A small network was trained on made-up records. Each row is its average activation on records with the value named, seen along a few directions.
Related values have similar rows: they may be neighbours, one step apart, or belong to one group.
In the rows, 500 means zero.
Strong random noise was added to every row along 13 fixed directions; ignore it. To show where, here is one row again and again, with new noise each time:
[408 601 366 685 449 450 386 682 401 457 482 438 466 447 533 501 436 478
 665 607 520 666 486 500 647 772 496 578 425]
[589 501 509 558 538 605 395 277 346 500 379 644 547 549 403 452 489 540
 714 487 480 671 516 542 472 614 505 581 286]
[651 287 619 577 439 494 433 293 425 498 333 634 584 408 322 302 376 594
 676 543 479 664 479 514 437 634 524 398 359]
[450 365 587 590 328 529 530 521 508 627 397 431 519 556 394 568 529 334
 491 386 437 452 552 599 581 613 560 534 623]
[535 468 552 645 408 465 406 498 476 429 287 417 543 522 377 335 411 528
 625 525 603 556 492 476 498 597 592 485 427]
[531 480 670 764 700 403 501 661 563 612 399 470 662 482 454 720 399 577
 638 452 626 511 691 241 431 416 503 431 486]
[667 304 265 505 378 638 496 381 582 271 473 463 504 529 550 427 639 547
 620 535 528 476 283 558 478 797 670 461 484]
[424 677 473 514 517 532 478 499 449 373 485 423 489 643 432 346 459 388
 439 462 482 447 473 611 484 550 481 554 462]
[412 310 399 287 212 355 586 569 491 627 704 547 320 164 580 130 262 558
 398 466 384 746 432 745 686 610 229 516 525]
[501 347 554 435 357 468 426 358 434 629 467 594 459 453 457 620 522 477
 532 497 396 540 480 514 593 552 541 489 533]
[444 440 696 578 353 480 312 540 504 720 349 546 428 378 561 510 526 743
 594 504 523 720 790 392 569 274 451 569 462]
[363 504 601 484 398 349 485 437 416 784 354 508 405 579 353 904 459 212
 438 473 522 365 463 522 759 491 524 541 609]
[448 410 701 548 336 540 556 519 496 595 392 500 555 465 352 338 483 378
 373 429 371 420 570 629 492 521 490 485 673]
[464 634 366 395 507 455 577 597 587 300 532 206 535 697 519 387 449 405
 393 273 647 263 379 480 440 448 608 586 575]
[633 434 622 431 376 405 352 301 331 923 580 565 581 645 479 554 412 556
 604 298 439 563 510 446 480 513 564 532 441]


Values of D:
d1: [469 413 503 528 429 512 644 690 623 654 491 400 489 372 585 481 515 553
 497 411 564 550 641 519 560 399 435 609 545]
d8: [485 435 527 752 236 540 548 832 479 617 564 350 637 422 511 308 560 367
 520 556 288 445 467 574 521 882 660 477 736]
d4: [460 490 577 625 490 443 500 649 494 514 459 498 482 425 440 533 493 453
 521 636 535 551 535 469 546 541 498 434 574]
d7: [494 535 326 361 529 487 497 595 618 241 517 501 394 325 697 504 602 688
 476 657 647 516 414 351 529 366 513 484 544]
d3: [423 669 462 584 526 699 589 600 343 362  93 654 593 181 428 413 552 448
 676 584 597 590 472 509 613 548 493 798 540]
d2: [320 527 414 373 448 489 510 585 559 360 423 348 380 526 520 680 584 407
 470 446 581 453 499 490 653 370 568 610 578]
d6: [664 545 521 586 545 659 525 484 515 518 301 521 588 473 546 426 635 635
 550 569 688 470 551 432 370 372 591 576 464]
d9: [455 465 575 571 641 538 643 639 534 253 505 622 589 215 436 433 519 458
 408 707 417 494 527 511 420 527 420 389 669]
d5: [496 356 559 718 562 434 487 691 432 679 523 492 603 402 527 682 437 571
 738 494 534 714 711 349 492 575 499 559 394]
d10: [487 604 470 701 495 581 482 614 610 420 214 441 388 456 519 474 587 577
 534 783 740 527 564 474 572 410 508 511 408]
A value of D combines one of 2 hidden first parts with one of 5 second parts; all combinations occur once.
Changing only the second part turns d6 into d5. d9 has the same second part as d6; what does that change turn d9 into? -> d4
Changing only the second part turns d7 into d3. d10 has the same second part as d7; what does that change turn d10 into? -> d8

Values of C:
c6: [514 304 468 434 324 570 594 532 578 526 557 581 465 303 557 491 633 477
 367 658 299 403 378 613 565 643 511 409 694]
c13: [466 598 500 566 679 617 495 577 582 232 411 532 599 496 569 838 767 454
 438 605 494 219 488 277 439 419 658 466 742]
c3: [570 545 518 518 476 539 440 474 443 578 559 465 550 648 491 543 567 477
 501 452 493 458 497 480 431 536 597 515 549]
c8: [491 322 422 393 539 545 828 628 635 298 297 445 557 208 462 491 510 462
 491 376 719 424 481 490 541 372 470 673 640]
c1: [461 548 549 518 361 570 355 523 493 706 688 578 453 543 635 509 651 550
 386 562 232 494 564 543 515 549 493 414 613]
c14: [511 559 641 415 389 568 305 306 361 403 486 570 494 587 433 280 625 514
 402 676 253 452 461 538 375 485 633 417 478]
c11: [433 514 360 299 401 454 391 280 338 453 389 642 352 435 473 682 542 405
 586 639 447 486 270 485 704 590 589 575 444]
c5: [410 422 558 709 381 378 453 701 430 609 349 421 543 345 431 508 342 491
 732 429 545 705 608 449 630 636 500 561 479]
c12: [482 725 586 508 459 474 465 452 422 615 427 515 476 599 438 337 398 443
 420 492 559 450 455 586 535 480 446 509 509]
c9: [384 499 553 499 626 360 366 345 446 415 436 432 428 735 344 789 392 410
 605 396 578 640 619 445 544 378 504 486 292]
c7: [574 455 713 682 358 508 509 448 420 549 231 434 636 602 218 234 438 354
 473 531 523 404 501 590 406 619 639 460 559]
c2: [341 602 588 405 576 463 376 582 453 463 630 608 445 367 587 700 607 571
 408 616 374 533 626 373 519 303 465 494 605]
c4: [634 346 544 568 557 454 551 549 596 716 861 625 549 441 644 583 522 599
 346 651 302 435 506 480 393 586 436 204 597]
c10: [421 310 352 494 494 543 399 417 438 350 537 508 441 476 528 856 628 432
 747 511 316 660 508 449 639 722 629 587 394]
C is arranged as a ring.
A walk along C starts at c9 and steps to its neighbour c13. Put c6, c8, c14, c5 in the order it reaches them. -> c5, c6, c14, c8
Name the neighbours of c11, in listed order. -> c1, c10
What is the length, in steps, of the shortest route from c7 to c12? -> 6

Values of L:
l2: [438 645 455 538 662 550 531 602 505 443 682 539 487 552 586 593 603 469
 379 634 368 452 548 504 452 504 409 460 508]
l5: [536 469 329 349 211 547 211 285 309 651 592 496 376 628 630 380 548 634
 733 390 397 800 464 566 610 648 597 695 260]
l9: [539 567 513 556 671 440 466 486 559 584 695 472 467 679 553 552 444 581
 472 524 512 590 619 509 421 416 374 412 319]
l10: [379 417 595 494 288 317 343 551 466 538 429 521 400 278 458 372 350 582
 521 653 421 654 509 481 653 523 490 407 510]
l8: [564 265 296 321 403 510 554 305 452 487 514 449 445 553 488 704 549 372
 646 322 557 565 383 581 604 609 618 665 438]
l1: [537 712 348 575 652 666 591 500 551 401 414 644 441 487 549 584 614 443
 444 701 638 391 353 581 555 593 372 525 534]
l12: [417 671 477 479 656 425 613 523 418 486 539 543 474 528 407 585 396 296
 398 545 548 435 424 614 567 515 354 514 484]
l14: [506 409 646 488 632 397 679 495 527 530 306 576 617 279 330 510 275 491
 542 359 623 495 528 392 476 334 399 479 507]
l11: [590 355 550 367 411 635 501 312 338 645 443 738 555 307 496 403 544 618
 637 379 434 733 574 572 503 487 423 703 462]
l6: [535 634 513 557 568 442 412 453 457 516 659 388 494 781 464 363 389 485
 470 511 468 502 484 550 400 564 512 396 306]
l3: [544 497 620 626 525 606 531 436 523 318 339 510 551 502 350  57 406 516
 463 550 474 497 532 653 356 506 460 385 375]
l4: [470 337 617 666 222 407 371 606 572 521 390 353 406 489 457 252 410 620
 548 519 579 696 656 555 540 510 500 402 498]
l13: [521 586 414 404 439 504 579 506 531 494 561 409 503 602 518 360 518 408
 375 470 480 271 335 583 456 556 578 512 594]
l7: [639 553 613 719 604 494 380 524 617 591 526 478 575 690 529 534 522 630
 531 569 574 451 548 350 368 496 551 257 470]
L is arranged as a ring.
Name the neighbours of l2, in listed order. -> l9, l6
Name the neighbours of l4, in listed order. -> l1, l11
Name the neighbours of l14, in listed order. -> l10, l7
Name the neighbours of l3, in listed order. -> l5, l13
